Look-ups in named tables: a row name and a column name give one cell, copied from the table.

Vuned
cols = Zofefo, Makevu, Bif, Nunuk, Vuva, Sumiv, Nofumoz
Bute: [71, 37, 34, 63, 19, 19, 34]
Viped: [68, 63, 57, 22, 9, 74, 40]
Bizifan: [71, 52, 13, 41, 13, 67, 50]
Rutugam: [29, 76, 77, 11, 31, 16, 39]
Kamubiv: [69, 77, 33, 71, 26, 60, 33]
Kirorev: [29, 73, 14, 71, 54, 5, 20]
Lunan: [26, 34, 56, 41, 53, 45, 74]
Buk: [73, 14, 71, 52, 29, 74, 54]
Mafu: [35, 17, 45, 21, 45, 49, 59]
Dip: [54, 63, 17, 73, 31, 54, 2]
Relisol: [74, 68, 38, 69, 69, 4, 36]
Bivob: [21, 60, 19, 3, 20, 44, 34]
Rumef: [33, 60, 55, 36, 44, 42, 37]
Bilinub: [38, 29, 52, 22, 26, 35, 29]

Zofefo of Kamubiv = 69
Vuva of Lunan = 53
Nofumoz of Relisol = 36
Nunuk of Viped = 22
Vuva of Bivob = 20
Makevu of Rutugam = 76
Nofumoz of Kirorev = 20
Zofefo of Dip = 54
Makevu of Bivob = 60
Nofumoz of Kamubiv = 33
Vuva of Bizifan = 13
Sumiv of Dip = 54
Bif of Kirorev = 14

Table Vizetep
	Sen	Zorer	Gad	Begit	Vuzo	Gemib
Fufiziz	252	513	532	308	407	441
Boga	434	37	281	688	480	338
Pipani	229	494	556	337	415	433
Giz	398	407	366	378	395	383
Zel	191	461	587	377	444	426
Bezu	854	490	35	206	155	362
Pibu	184	459	575	381	445	426
Lam	303	530	491	292	371	427
Mafuvan	397	411	372	383	398	391
Mufi	174	445	586	395	457	421

What is the Begit of Mafuvan in Vizetep?
383
What is the Begit of Zel in Vizetep?
377
What is the Gad of Mafuvan in Vizetep?
372
What is the Gemib of Zel in Vizetep?
426
What is the Gad of Bezu in Vizetep?
35
What is the Begit of Bezu in Vizetep?
206
What is the Zorer of Boga in Vizetep?
37
What is the Gemib of Boga in Vizetep?
338
What is the Gemib of Giz in Vizetep?
383
What is the Gad of Pibu in Vizetep?
575
What is the Sen of Pibu in Vizetep?
184
What is the Begit of Mufi in Vizetep?
395
What is the Gad of Giz in Vizetep?
366
What is the Zorer of Zel in Vizetep?
461
What is the Sen of Pipani in Vizetep?
229
What is the Gad of Zel in Vizetep?
587
What is the Vuzo of Mufi in Vizetep?
457

Voven =
	Zumal	Vababu	Nuligaz	Ruf	Kifara	Ruzutu	Tunata	Lum	Bik
Zasif	122	163	26	134	174	205	144	120	58
Rud	103	40	195	170	45	31	100	189	173
Lusekur	10	101	214	109	117	142	124	126	166
Zarun	95	168	54	118	189	215	155	118	71
Sot	103	160	51	137	198	208	166	120	73
Sema	99	168	54	128	203	212	167	118	72
Lorip	158	83	186	163	68	52	100	145	178
Zuti	198	95	153	158	63	56	95	132	165
Nogi	84	181	89	112	225	221	177	104	90
Somi	144	223	69	103	236	242	160	62	71

What is the Zumal of Zasif in Voven? 122
What is the Ruzutu of Zasif in Voven? 205
What is the Vababu of Lorip in Voven? 83
What is the Bik of Rud in Voven? 173
What is the Tunata of Zasif in Voven? 144
What is the Ruf of Sema in Voven? 128
What is the Vababu of Rud in Voven? 40
What is the Bik of Lorip in Voven? 178
What is the Zumal of Lorip in Voven? 158

Table Rupe
|  | Sopuro | Semabe | Figip | Kad |
|---|---|---|---|---|
| Ziru | 8.32 | 6.69 | 8.34 | 2.03 |
| Tetozod | 7.70 | 6.79 | 7.66 | 1.57 |
| Pib | 5.83 | 4.85 | 5.93 | 2.76 |
| Seg | 6.87 | 6.41 | 6.73 | 2.84 |
| Pumus | 6.63 | 5.85 | 6.83 | 2.25 |
| Zugulom | 6.16 | 4.72 | 6.23 | 1.56 |

What is the Sopuro of Tetozod in Rupe? 7.70
What is the Sopuro of Zugulom in Rupe? 6.16
What is the Semabe of Seg in Rupe? 6.41
What is the Kad of Pumus in Rupe? 2.25
What is the Semabe of Pib in Rupe? 4.85
What is the Sopuro of Seg in Rupe? 6.87
What is the Figip of Tetozod in Rupe? 7.66
What is the Semabe of Zugulom in Rupe? 4.72
What is the Kad of Tetozod in Rupe? 1.57
What is the Sopuro of Pumus in Rupe? 6.63
What is the Sopuro of Pib in Rupe? 5.83
What is the Kad of Zugulom in Rupe? 1.56
What is the Kad of Ziru in Rupe? 2.03
What is the Semabe of Ziru in Rupe? 6.69
What is the Kad of Pib in Rupe? 2.76
Row with the largest Figip: Ziru

